A small network was shown many inputs. Here are its activations along a few directions, one row for each input.
In each table, some parts of the input vary, and every possible input appears once, in random order.
Descriptions start from the smaller parts, as in this example, which fits no table here: one of 5 places around a ring, together with either a single point or one of 9 places around a ring or (one of 3 separate values, together with one of 4 places along a line).
Shared parts are said once, and a part with two or three values counts as separate values.

Other details of the inputs shift rows strongly along two fixed directions, in all tables alike. That doesn't count.

Table:
r1: [ -3 -14 -38  10 -14   3  -6  33   9  10 -19  -9]
r2: [ 13  22  -4  -9  -8  23 -33   5  10  32  12  14]
r3: [  7   6  18  11  46 -39   3 -44 -12  -2   7  12]
r4: [-36  33 -16 -19 -35  16 -24  12   7   3   3  16]
r5: [ 25 -49   4   5  34 -18  44  -5  -5 -19 -28 -27]
r6: [ -3  14  22   0  11 -25  37 -40  -7  -8  -4   9]
r7: [  4 -39 -42  -4  -3   3  10  33 -17 -14 -21 -29]
r8: [-2 -8 42 18 21 -1 22 -6 -3 -2 20 10]
r9: [  8 -33 -48   0  -7  23  17  31 -16 -17  -8 -44]
r10: [-13  11  30   4  13 -12 -44 -14   8   9  18  21]
r11: [-22  23  11  -4 -51  15 -32  12  12  11   0   7]
r12: [-27  41 -13  -8 -26  23 -17  26   5   4  21  12]
r13: [-14  35  49   8  -9   2  -1  -3   8   7  30  25]
r14: [-24  31 -17  -2  -4  -1 -60  10  -5  13  14  21]
r15: [ 14   7  10 -16  28  -8  12 -27 -27   9  28  20]
r16: [ -5 -10  43   5   6 -25  11 -22   0 -10   0  29]
r17: [ 26 -45   2  -4  18 -22  40 -23  -3 -30 -36 -23]
r18: [ 18 -14 -27  -6  -3   8  34   1   4 -18  -9 -45]
r19: [  4  -9 -33  15  -7  21   9  23   2   1  -6 -23]
r20: [ 21   8  19  -7  41 -15  24 -44 -10  13  24  20]
r21: [ 27 -18 -27  -6 -22  22  15  20   5 -15 -21 -59]
r22: [-14  27   0  18 -15  31 -24  34  19  20   5  15]
r23: [-13   3 -16   0 -11  -7  -4   1  16  -3 -15  17]
r24: [ -3  23  42   2   5 -18  22 -33  -4  -2  -8  16]
r25: [ -2 -21  48  13  31 -27  26 -11  -6  -3   5  22]
r26: [  6   9  -5 -14 -26  31 -47  17  13  32  25   9]
r27: [  5 -39 -50 -14 -22   0   5  17 -12 -26 -30 -31]
r28: [  3   7  -3   4  10  -4 -40  -4  10   7  -6  -2]
Each input here is: one of 4 places along a line, together with either one of 2 separate values or one of 5 places around a ring.
Q: Changing only the place on the line of 4 turns r15 into r2. The same change can be made to r12. Which row results?
A: r21
Q: Change only the place on the ring of 5 in r1. List by row number the other rows that result.
A: r6, r18, r19, r23
Q: Change only the choice among 2 separate values in r15. List by row number the other rows that result.
A: r14

Table:
r29: [  9  -8   0  -5 -14  21  18  10  -3 -10   6 -29]
r30: [-17  -6   0   2 -29   1 -21  19  15   2 -16   4]
r31: [  8 -14  24  17  47 -24  19 -17  -4  -2   2  21]
r32: [ 18 -21 -29  -4  22  -7  -1  -5 -10  -2  -4 -22]
r33: [-15   2  13   0  13 -30   5 -20 -11 -13  -9  20]
r34: [ -1  18  38   5  14   4 -22  -7   5  17  29  23]
r35: [ 17 -21   3  10  -3   9  38   6  -1 -13  -9 -32]
r36: [ -1  11   0 -11   4   2  22 -15 -17  -3  17   3]
r37: [ -8   1  15   6  33 -19  43 -15 -23 -16   5  16]
r38: [  6   3  27  18  11   2 -11  -1  10  16  11  11]
r39: [ -7  10  22  -7 -19   1 -16  -8   9  -2   2   2]
r40: [ -9  -1  25  13  13  -4 -16  10   6  17  14  29]
r41: [  4  -7 -25 -21 -21  -1 -12 -10  -5  -8 -10 -19]
r42: [-13   2  20  10  11 -25  11 -16   7 -10 -14  25]
r43: [  8  14 -32 -13 -32  35  -5  22   7   8   0 -23]
r44: [ 20   0 -21 -10 -10  22 -29  10   6  18   4 -17]
r45: [ 34 -40 -31 -15  15   0   7 -13 -19  -8   1 -40]
r46: [ -8  12  33  11 -11 -10  -4 -11  14   2  -6  14]
r47: [  0 -14 -29   3   7   3 -23  19  -6   2  -3  -3]
r48: [ 31 -25 -19 -21 -13  -1  13 -18  -4 -15 -26 -47]
r49: [-25  22 -22  11 -25  23 -12  40  17   9  -4  17]
r50: [-30  27  15  11 -18  14  -8  31  12  15  14  34]
r51: [-20  24 -27  -8 -24  -1 -36   8  12   6 -10   9]
r52: [  0  10   0   0  26 -15  39 -19 -16 -10   7   3]
Q: Changing only one part turns r46 into r48. The same change can be made to r35. Which row results?
A: r43
Q: What do these inputs look like to the network?
A: one of 3 separate values, together with one of 8 places around a ring
Q: Change only the choice among 3 separate values in r39. List by row number the other rows that result.
A: r29, r34
Q: Change only the place on the ring of 8 in r38. List by row number the other rows that result.
A: r31, r32, r34, r40, r44, r45, r47
Q: Change only the choice among 3 separate values in r41. List by row number the other rows that result.
A: r36, r45

Table:
r53: [ -9   9  42  15  30 -22  20 -11   8  -4  -9  27]
r54: [ 11 -16 -42 -14 -33  22  15  24   3  -8 -27 -27]
r55: [ 36 -38 -13  -7  16  -7  33 -27  -5 -10  -4 -31]
r56: [-12  30   8   1   4 -10 -25 -17  18  15   7  25]
r57: [-20   4   8   4 -17  -8  -4  -3   7 -12   0   8]
r58: [-22  -2 -29   4  -2  -2 -30  20  -6   0   2  12]
r59: [ 26 -16 -15 -17   7   3  19 -16 -10  -1 -10 -11]
r60: [  8 -37 -15  -2  30 -17  30  -5 -27 -12   7 -13]
r61: [ 26 -39   5 -13  19 -17  31 -32 -16 -14   8 -29]
r62: [  6  -6 -24   8 -24  24   4  25   0  -6  -9 -43]
r63: [  6   0  26   3  13 -12   1 -20 -10  14  21  11]
r64: [ -2 -32 -16   1 -21  12 -13  31   6 -16 -25 -26]
r65: [-12  -2  15  15 -10 -10   0  -4  -2  -7  -6   5]
r66: [  6  -5  45  -1  32 -15   4 -17  -7   8  23  25]
r67: [ 20  -7  36   5  40 -12  20 -23  -1   7  11  23]
r68: [  7   1   7   2  16  -6 -20   2  13   8  -8   6]
r69: [ -5   2   5   9 -10  19  -1  27  17  10  -5  16]
r70: [-22  35  20  11 -12   3   4  -2  20  14  16  43]
r71: [ 24  -9 -33 -23  -5  19   1   1 -13 -10  -8 -44]
r72: [  0  13 -37 -18 -22  13 -36  12  10  10 -21  -8]
r73: [-14  29   8 -19 -13   6 -28   0  -2  21  20  32]
r74: [-23  38   5   5 -20  17  -9  13  13   3  18   9]
r75: [ -8  13 -14  15 -34  23 -10  27  17  19  -5   6]
r76: [  2 -23  32   3  16  -8  29   1  -8  -9   2   2]
r77: [ 19 -27 -16   3  47 -12  43 -13 -31 -24   4 -29]
r78: [ 10 -15   3  10  49 -24  43 -22 -20  -5   9  19]
r79: [-13  31   1  -8 -13  15   7  10  -3  -5   3   4]
r80: [ 20  -4  20  -1  31   3   7  -9  -7  -4  11 -11]
r81: [  1  -3  -9 -19  -7  -4 -19  -9 -10  -6  -7  -1]
r82: [ -1  -3 -12   3 -21   5 -41   7   3   9  -2  -6]
r83: [  0  -6 -39 -13 -28   8   1  20   7 -13 -38 -28]
r84: [-10  34   6  11  -4  -4 -37  -3  16  27   4  25]
r85: [-22  11  -7 -10 -30   3 -15  13   0 -10 -12   9]
r86: [ 20 -42  -8  -6   6  -2 -15   4  -4 -14 -14 -27]
r87: [ 20   0  29  12  30 -17  23 -36  -7  12  13  18]
r88: [  7 -14 -18   1 -14  30   1  37   5 -11 -12 -37]
r89: [-12  12 -14  14 -25   5 -15  20  17   8 -20  -6]
r90: [ -8  -2  -4 -15 -21   4  13  11  -8  -7  -3  -2]
r91: [-15  20  30   0  10 -19 -20 -30   3   4  21  33]
r92: [-25  31   7   9 -13  -6  -8   0  23   4  -3  22]
r93: [-27  24  28   3 -12  -5   3  -2   8   6  24  32]
r94: [ 19  -4   3  -6  20  -2  16 -26  -8 -10  15 -24]
r95: [  3  23  -9   4 -11  21 -29  10   3  18  14 -11]
r96: [-12   5 -24   8  20 -14  -6   6  -2   3  -5  13]
r97: [ -2 -14   5   7 -14   1  14   8  -5   1   0 -12]
Q: Changing only one part turns r95 into r84. The same change can be made to r74. Which row results?
A: r92
Q: What do these inputs look like to the network?
A: one of 5 separate values, together with either a single point or (one of 2 separate values, together with one of 4 places along a line)
Q: Change only the place on the line of 4 in r68. List by row number the other rows that result.
A: r56, r72, r84
Q: Change only the choice among 5 separate values in r54. List by row number the other rows that result.
A: r79, r83, r85, r90
